A small network was shown many inputs. Here are its activations along a few directions, one row for each input.
In each table, some parts of the input vary, and every possible input appears once, in random order.
Descriptions start from the smaller parts, as in this example, which fits no table here: one of 4 places along a line, together with either a single point or one of 9 places around a ring or (one of 2 separate values, together with one of 5 places around a ring).
Shared parts are said once, and a part with two or three values counts as separate values.

Other details of the inputs shift rows strongly along two fixed directions, in all tables alike. That doesn't count.

Rows:
row 1: [ 38 -31 -10 -25  23 -32 -23  18   9 -16  21 -22  -6  -9]
row 2: [ 15  23 -64  17  77 -17 -22  -3  16  15  -9  25  13  18]
row 3: [ 41  -3 -69   6  50   0 -31  29 -20  -1 -32  23  38 -22]
row 4: [-12 -31  -2  16 -15 -33  20   6  -7  -3  50   4  -2 -23]
row 5: [ 44  -8 -65   9  46   7 -29  32 -21  -9 -34  32  37 -27]
row 6: [ -5  26  30 -27 -39  54   6 -11 -26   8 -89 -34 -13  17]
row 7: [ 12 -26 -24   4   3   3  -4  -4  -1 -15  41  19   2 -37]
row 8: [-35  26  27  10 -23  37  26 -19  -8  12 -60   0  19  12]
row 9: [ -3 -53  58  -3 -25  -7  10 -13  25 -40  28  -3  -9  -6]
row 10: [-22 -19  31  19 -43 -46  18  -1  -3  -9  61  18 -38   1]
row 11: [ 24  -9 -89  -6  76   8 -11  -7  -2  25  -6 -24  -6 -18]
row 12: [  1 -23  12  -5  13  19  -2 -23  11 -13 -17 -11   4   2]
row 13: [ 59 -25 -62 -10  56  21 -41  16 -15 -18 -37   8  16 -21]
row 14: [ 25 -18 -15  -1  10 -34 -14  30 -10 -13  14   9  22 -12]
row 15: [-25  14   5 -10 -21  51  28 -33 -29  26 -49 -38 -25   7]
row 16: [ 49  -4 -66 -24  71  -9 -35  18   3   4 -19 -25   8  -5]
row 17: [  9 -35 -11  17  33 -38  -4   5  15 -17  42  19  32 -11]
row 18: [-40  57  -2   7 -26  16  30 -17 -15  43 -39  -9 -36  26]
row 19: [-12 -21  27   8  -3 -42  16   3  27  -9  40   2  15  -2]
row 20: [-32  55  23 -24 -11  34  20 -31  14  26 -41 -27   9  30]
row 21: [-17 -36  54  17 -35 -22  21   3  19 -31  31  21  11 -12]
row 22: [ -4   0   4 -14  25  18   5 -25  13   8 -27 -27   1  13]
row 23: [ -7  12  59 -39 -57 -36   8  13  20 -11  34 -29 -12  12]
row 24: [ 13 -40   2  -6  33 -10  -9 -16  15 -18  21 -10   7   1]
row 25: [ 13  -1 -86  17  60  -5  -1   6 -14  28   1   7  18 -29]
row 26: [  9  26  -2   0  -7  -8 -15  12 -23   3 -29  18  -8  22]
row 27: [-28 -10  69  18 -49 -31  14 -10  19 -23  28  26 -19  19]
row 28: [-45  34   6  12 -44  51  41 -18 -35  32 -64 -10  -6  -3]
row 29: [-15  63  16 -12 -28   3   6   7 -12  25 -57  -9 -22  39]
row 30: [ 17  12 -77  -2  51  27 -14 -17 -22  21  -6   5  18 -20]
row 31: [ 10  25  -6   4 -10   3 -18  13 -21   0 -42  25  -7  13]
row 32: [-20   5   8  -3 -29  65  27 -29 -26  12 -58 -22 -26  -7]
row 33: [ -8  15  11 -12   6  19   0 -26   6   1  -7  -1  22  12]
row 34: [ 19 -60 -28   5  20 -18  -7  -4   3 -18  48  -5 -15 -35]
row 35: [  6  -6  41  -4 -36 -65  -6  25  10 -16  42  12 -26  13]
row 36: [  0 -50  69  14 -16   9 -16  33  30 -25  73 -27 -15   9]
row 37: [ -6  46  31 -26 -52  60   5  -7 -25   4 -76  -5   5  10]
row 38: [ 45  17 -62 -21  51  12 -40   9 -18   2 -22   7  34  -7]
row 39: [ -1 -25  28  27  -9 -29  -4   0  18 -33  35  47  -6   2]
row 40: [-32  36   3  22 -37  44  24 -17 -32  19 -53  22 -30   6]
row 41: [-13  40  16  40   8  57 -20  25  -5  21 -21  11  -5  39]
row 42: [ -1 -10  66 -27 -70 -21   0  10   7 -28  28  -6  -5  -2]
row 43: [  0 -33 -24  25  -1  -9  12  10 -10  -9  26  24   4 -39]
row 44: [ -2 -31   4  -2 -22 -20   4  -6   7 -15  64   6  -7 -30]
row 45: [-40  57   1  10 -30  28  30 -22 -25  44 -50  -3 -35  23]
row 46: [ 17 -10   4  17  30  29 -39  33  22  -7  57   1  22   3]
row 47: [-44  44  -3   2 -28  24  44 -11 -16  45 -43 -29 -11   7]
row 48: [ 12   9 -65  11  76 -10  -9   4  16  17 -11   5  39  -2]
row 49: [-18  52  20 -16 -35  25  21   7 -24  29 -75 -24   5  18]
row 50: [ 28 -45  26 -23 -11 -37 -15  15   4 -32  35 -20 -11  -5]
row 51: [ 24 -10 -81  -4  68  18 -10 -13 -11  24 -15 -19  -5 -20]
row 52: [-25 -21  66 -21 -28 -24  25 -16  38 -11  28 -40 -21  19]
row 53: [ -7  38  26   3 -45  28   1   7 -27   0 -68  24 -17  20]
row 54: [ -4 -15  -2 -10 -10 -28   9  -6  12   2  63  -8 -10 -20]
row 55: [  2  29 -10 -13  -1 -10   5  22  -6  17 -33 -18  11   8]
row 56: [ 16  22   3 -32  -7  -6 -12   8   0   3  -5 -13   8   2]
row 57: [-14 -28  60  35 -24   0  -4  47  22 -13  67  -3   8   6]
row 58: [  6  -8  -9  22  30 -31 -14  -5  10 -12  26  35   5  14]
row 59: [ -7  -9  -5 -13  -8 -33  11  -3  20   4  65 -15 -12 -15]
row 60: [ -1 -21  33  -3 -15   1  -1 -13  22 -30  30  19  15  -9]
row 61: [  6   0  -5 -13  28 -12  -9 -14  26  -3  28   1  22   0]
row 62: [-33  -8  41  21 -62 -23  24  -6  -5  -6  32  18 -42  -1]
row 63: [ -6  -7  20  15   6 -49  -1  -3  27 -10  42  24  -9  16]
row 64: [ 24   3 -53   0  63  23 -30 -16   8  -3 -11  22  41 -12]
Description of these inputs: one of 4 places along a line, together with either a single point or (one of 3 separate values, together with one of 5 places along a line).
The inputs of row 13 and row 53 match in every part but the place on the line of 4. If row 12 is changed in the same way as row 13 into row 53, which row does it become?
Answer: row 27
Change only the choice among 3 separate values in row 21. List by row number the other rows that result.
Answer: row 5, row 43
Change only the place on the line of 5 in row 38. List by row number the other rows that result.
Answer: row 23, row 37, row 42, row 56
Change only the place on the line of 4 in row 56. List by row number the other rows that result.
Answer: row 1, row 35, row 49

Rows:
row 65: [ -61  -41  123    0 -100  -36   55  -19   33  -17   85  -35  -55   11]
row 66: [-15  18  20  31 -13  36   0   2 -10  -4 -36  39  19  10]
row 67: [ 23 -48 -53  20  40  -2  -9  -5  -6 -21  18  34  22 -45]
row 68: [  5  -4 -37 -13  18 -52  11  -7   4   9  25  -3  -2 -14]
row 69: [ 23  -9 -29  12  40 -88 -25  30  27 -11  71  34  15   3]
row 70: [ 43  31   8 -34  33  38 -46  18   3 -14 -72 -10  42  31]
row 71: [ 33 -24 -53  25  36  -8 -30  26 -15 -10  27  33   7 -26]
row 72: [-27 -28 104  16 -75 -72  15  14  32 -38  78  23 -30  21]
row 73: [ -1  17 -47  -1  25  23  10 -28 -21  19 -54   2  -4  -4]
row 74: [ 25   9 -47  17  52 -45 -29  20  15  -2  26  41  18   4]
row 75: [ 23 -38 -58  12  43 -15 -11  -9  -7 -14  23  28  13 -36]
row 76: [ 16   2 -31   6   9 -33 -12  25  -4   4  28  11 -12  -9]
row 77: [ -35   -8   95  -11 -105  -81   34   25   15  -11   80  -20  -46   12]
row 78: [ 40   5 -13 -54  26  39 -26  -9  -6  -9 -73 -39  28   1]
row 79: [ 13  42  49 -51 -39  68 -15  14 -20   3 -96 -50   5  32]
row 80: [-65 -33 113  13 -99  21  57 -23  16 -16  45 -24 -29  -2]
row 81: [ 26 -33 -78   4  84 -55 -15   6  27  10  83  -6  11 -24]
row 82: [ -31   77    2    3  -34   78   20  -12  -47   46 -115  -14  -24   32]
row 83: [ -43   79  -10  -21  -28   59   43  -45  -34   52 -114  -25  -14   20]
row 84: [ 29 -32  25 -43  20  20 -24   1  27 -20   9 -55  16   1]
row 85: [ 16 -30 -16  29   3   6 -15  26 -13 -17  21  31   6 -28]
row 86: [ 13 -18 -63   6  65 -19  -7  -6  19  14  49  -6   3 -18]
row 87: [-14   9 -40  15  35  62   8 -28 -12  26 -28  -9   7  -6]
row 88: [-36  59  35  18 -36  56  14 -15 -23  20 -77  21   4  34]
What do these inputs look like to the network?
Answer: one of 4 places along a line, together with either a single point or one of 5 places along a line
The inputs of row 87 and row 71 match in every part but the place on the line of 4. If row 65 is changed in the same way as row 87 into row 71, which row does it become?
Answer: row 82
List by row number the other rows that have the place on the line of 4 in common with row 88.
Answer: row 66, row 69, row 70, row 72, row 74
List by row number the other rows that have the place on the line of 4 in common with row 73.
Answer: row 67, row 68, row 75, row 78, row 83

Rows:
row 89: [-23  63  12  23 -35  72  -3  48 -34  47 -25 -20 -11  21]
row 90: [ 41  32 -90  19  63  29 -33  14 -28   4 -82  53  48 -10]
row 91: [ -38   96   30  -27  -55   23   36  -11  -31   45 -115  -23   -7   40]
row 92: [-10 -53  40   3 -60  -3  27  -3  -7 -23  27  -1 -21 -37]
row 93: [-11 -20  24  14  11  22   4 -10  22 -16  13   8  29 -11]
row 94: [  30   -3 -110   -1   70   50  -17  -15  -47   24  -58    3   19  -35]
row 95: [ 16 -29 -18  -6  43 -26 -15  -9  41 -15  71   3  26 -14]
row 96: [ 28 -27  34  -6   0  21 -24  20  11 -36 -12  -1   6   8]
row 97: [-55  -4  83  15 -83 -46  43 -19  24  -5  73   7 -58  18]
row 98: [-43  -8  47  34 -42 -22  28 -16   1   0  38  18 -32  15]
row 99: [  0  14 -36   4  58  47  -9 -24  -1  15 -32  -2  44   3]
row 100: [  0 -41 -27  56  30 -30  -8   7  14 -18  56  53  -6 -18]
row 101: [-12  38 -67  23  56   3  11 -11  -9  49 -31   6 -12  15]
row 102: [  9 -31 -20  -8  50 -44  -5   3  42  -4  64 -17  26  -9]
row 103: [ -1  33  44 -25 -21  67  -8 -10 -20   5 -85 -32   0  40]
row 104: [ -36   80   39  -12  -64   48   26  -18  -44   25 -115    3    5   38]
row 105: [ 36  -6 -27  -9  13 -68 -26  19  10 -23  44  38  12 -15]
row 106: [  9 -19  64 -35 -29 -36  -8  19  27 -17  22 -46 -19  21]
row 107: [ -7 -22 116 -40 -81 -29  -1   6  32 -38  47 -34 -35  24]
row 108: [ 26 -47 -46 -15  15 -33  -6  -2  -1 -16  59  -2 -14 -47]
row 109: [ 40 -45 -93 -10  63 -44 -12  12  -3   0  40 -15   1 -47]
What do these inputs look like to the network?
Answer: either a single point or (one of 4 places along a line, together with one of 5 separate values)
Change only the choice among 5 separate values in row 102. List by row number the other rows that result.
Answer: row 91, row 101, row 106, row 109
Change only the choice among 5 separate values in row 90. List by row number the other rows that result.
Answer: row 92, row 93, row 96, row 100
